A small network was shown many inputs. Here are its activations along a few directions, one row for each input.
Each table varies a few parts of the input and shows all the possible inputs, shuffled.
Descriptions start from the smaller parts, as in this example, which fits no table here: ring(8) and (point or line(11) or (values(3) and line(6))).
Shared parts are said once, and a part with two or three values counts as separate values.
In the rows, zero is written as 128.

Other details of the inputs vary at random and push rows far along two fixed directions, the same in every table; ignore that.

Table:
r1: [131 152 119 159 120 148 195 101 136 185  76 137 140 115 133 130]
r2: [156 129 136 125 138 112  98 107 156  92 164 145 142 115 118 136]
r3: [151 145 149 128 124 119  58 106 150  90 185 135 142 121 119 137]
r4: [138 149 164 120 131 128 109 128 131  73 149 154 155 139 102 139]
r5: [145 139 151 128 119 164 104 115 151  81 179 143 124 147 127 135]
r6: [ 85  77  89  94 137 115 123 203  87 145 126  83  86 153 143 110]
r7: [117 143 110 167 123 148 202  96 125 191  72 142 147 108 141 129]
r8: [121 143 116 160 124 144 186 109 130 175  90 135 137 122 136 124]
r9: [132 142 118 145 121 148 176 105 127 169  85 130 137 122 135 136]
r10: [141 139 149 136 119 155 110 109 144  88 166 140 116 142 130 127]
r11: [145 137 152 119 120 165 102 109 139  78 174 137 129 139 130 150]
r12: [157 140 139 114 141 118  72 104 159  75 181 143 142 128 115 140]
r13: [130 143 124 145 120 148 172 102 127 164  86 130 130 116 132 131]
r14: [125 143 126 147 117 145 178 107 133 171  91 133 125 113 129 120]
r15: [ 91  72  77  88 134 102 106 210  73 133 113  76  76 171 150 121]
r16: [148 151 175 117 133 127 101 132 128  64 162 158 154 141 113 135]
r17: [125 134 121 151 124 105 140 108 136 182 105 129 152  87 123 122]
r18: [ 94  73  86 104 136  63  98 200  92 166 117  77  99 128 133 105]
r19: [ 87  79 116  78 150  76 108 223  74 130 112  98 102 166 123 108]
r20: [138 136 149 134 121 155 110 105 136  85 166 141 119 136 134 132]
r21: [128 138 107 150 139 108 189  93 145 203  72 145 165  74 119 120]
r22: [155 148 150 131 116 154 101 109 149  77 164 139 112 150 130 141]
r23: [131 133 114 156 142 110 185  95 150 192  78 143 162  72 124 123]
r24: [153 142 155 122 117 158  99 104 140  75 166 133 116 144 126 141]
r25: [121 142 122 159 124 145 179 106 132 168  93 137 129 115 135 120]
r26: [117 137 118 159 124 146 179 103 124 169  88 140 133 110 139 125]
r27: [124 141 123 139 118 153 178 115 139 172  97 133 134 115 125 126]
r28: [152 141 154 117 117 165 102 110 145  79 172 135 126 145 122 146]
r29: [ 88  74  90  87 134 106 112 198  75 135 119  77  74 156 145 110]
r30: [155 130 152 141 122 114  66 111 156  87 180 135 139 115 124 142]
r31: [152 141 148 131 126 116  57 107 153  87 183 134 142 121 121 140]
r32: [114 158 147 143 129 118 194 112 126 166  73 154 173 103 114 123]
r33: [ 99  72  75  81 158  65  89 202 101 140 125  81  95 144 129 108]
r34: [148 138 147 130 120 157  98 103 133  74 160 142 121 142 137 147]
r35: [ 86  79 112  72 144  80 103 232  79 119 112  87 106 166 123 101]
Description of these inputs: values(5) or (values(2) and line(5)) or (line(4) and ring(5)).
Q: Change only the ring(5) part in r5. List by row number the other rows that result.
A: r6, r11, r27, r28
Q: Change only the values(2) part in r23. List by row number the other rows that result.
A: r30
Q: Change only the line(5) part in r31. List by row number the other rows that result.
A: r3, r17, r18, r30

Table:
r36: [ 87  78  84  92 143  96 143 204  88 166  95  85  87 149 133 100]
r37: [ 92  79  75 100 137 101 136 200  95 167 104  80  81 150 137 103]
r38: [145 140 150 129 116 149  89 119 145  80 181 132 116 148 126 134]
r39: [155 135 136 122 127 147  95 112 152  73 170 136 117 149 129 144]
r40: [132 120 125 124 127 133 100 125 122 107 145 121 115 140 140 136]
r41: [ 88  84  85  95 147  96 149 197  83 159  91  95 100 145 133 110]
r42: [152 145 150 119 124 138  95 112 136  74 160 140 130 148 125 144]
r43: [151 143 156 131 114 146  83 117 142  76 175 134 121 148 129 145]
r44: [ 93  80  75 106 140 103 138 178  95 163  99  86  89 138 144 113]
r45: [125 124 132 130 120 139 106 129 126 112 156 121 111 133 135 126]
r46: [127 158 114 169 123 144 212  81 133 214  50 143 160  91 132 130]
r47: [131 121 121 145 148  60 106 129 140 142 127 138 154  97 118 114]
r48: [144 140 163 125 118 140  92 125 133  68 166 142 137 146 123 142]
r49: [157 133 149 103 139  95  57 112 162  96 181 134 167  97 101 142]
r50: [150 169 144 155 127 157 186  63 159 149 100 169 163  97 122 140]
r51: [146 137 152 135 113 147  87 108 136  85 170 136 123 138 133 145]
r52: [122 161 127 167 125 139 223  84 125 207  46 153 176  85 124 129]
r53: [140 167 155 165 126 162 204  68 155 165  94 173 177  90 121 132]
r54: [134 148 126 164 120 157 183  79 147 171 100 146 147  91 133 127]
r55: [107 107 121 108 130 117 112 171 107 123 131 107 105 148 125 113]
r56: [147 143 161 125 119 141  91 119 136  75 162 138 128 144 122 140]
r57: [ 90 104 114 107 133 109 132 182  99 143 115 106 112 144 130 110]
Q: What do these inputs look like to the network?
A: values(2) or (line(4) and ring(5))
Q: Change only the line(4) part in r50. List by row number the other rows that result.
A: r39, r41, r44
Q: List by row number the other inputs of the same sort as r47.
A: r49

Table:
r58: [ 94 109 113 104 135  95 141 181 101 169  93 103 127 126 124 112]
r59: [108 110 103 124 127 103 130 149 119 175 110 100 120 110 125 116]
r60: [163 112 145  81 136 119  21 142 142  12 219 123 106 178 121 149]
r61: [138 164 141 167 111 185 200  79 136 165  95 157 145 121 138 143]
r62: [159 153 142 143 139 138 134  81 163 103 143 165 153 110 122 140]
r63: [135 148 161 142 130 123 122 112 137 103 143 154 152 122 116 133]
r64: [130 130 135 133 114 161 149 132 125 116 123 124  95 154 138 125]
r65: [143 108 138 104 125 117  33 149 142  55 216 119 104 150 124 132]
r66: [129 159 142 155 113 185 196  74 130 161  92 152 137 109 137 134]
r67: [136 140 132 156 124 124 132  92 149 145 133 142 145  98 131 129]
r68: [ 90  99 114 107 142  95 136 185 101 162 101 106 125 130 121 104]
r69: [155 117 135  95 143 125  69 139 146  50 196 130 117 152 119 134]
r70: [154 149 139 125 134 140 134  90 159 113 142 148 150 114 116 143]
r71: [129 155 137 164 108 188 197  77 135 156  91 148 146 111 139 141]
r72: [100  89  87 123 135  82 110 173  99 169 108  88 102 126 144 108]
r73: [169 162 150 153 132 145 131  61 170 100 136 175 163 110 123 151]
r74: [133 146 148 143 126 115 133 116 124 123 119 146 154 118 119 130]
r75: [101 105 112 106 132  91 126 182  90 156  96 100 125 132 123 112]
r76: [103  96  93 119 131  91 116 170 100 177 103  85 109 121 135 113]
r77: [ 92 107  92 117 123 139 152 177  92 150 102  95  84 168 144 111]
Q: What do these inputs look like to the network?
A: values(5) or (values(3) and ring(5))
Q: What sort of input is r74?
A: values(3) and ring(5)

Table:
r78: [ 95  79  84  90 147 121 149 191  91 130 106  94  80 161 141 110]
r79: [146 142 142 155 122 124 115  86 159 138 142 144 151  96 123 128]
r80: [153 138 146 112 125 157 109 124 147  62 168 138 102 168 128 139]
r81: [117 142 174 120 123 150 126 155 111  78 148 148 135 167 118 126]
r82: [149 136 149 121 110 171  79 118 137  70 182 124 100 163 141 145]
r83: [ 92 116 129 103 142  71 153 184  86 176  66 115 155 112 107 110]
r84: [149 148 137 159 127 113 120  89 155 129 133 152 159 101 126 139]
r85: [ 99  88  91 113 128 119 130 187  77 140 109  88  74 166 150 118]
r86: [145 149 140 153 124 119 106  87 156 119 149 147 151 101 123 133]
r87: [147 175 121 174 132 128 226  56 167 224  49 166 200  59 108 128]
r88: [147 146 144 153 122 129 123  81 164 145 149 147 154  82 121 128]
r89: [144 135 144 120 113 162  75 119 128  55 184 124  97 169 141 144]
r90: [108 101  90 104 159  87 153 151 114 176  86 118 142 105 122 120]
r91: [103  97  99 115 117 142 129 164 102 149 121  86  90 144 143 125]
Q: What do these inputs look like to the network?
A: values(2) and (point or line(6))
Q: A walk changes only the line(6) part. It starts at r91 and steps to r82. List the rest of the walk in order.
A: r89, r85, r80, r78
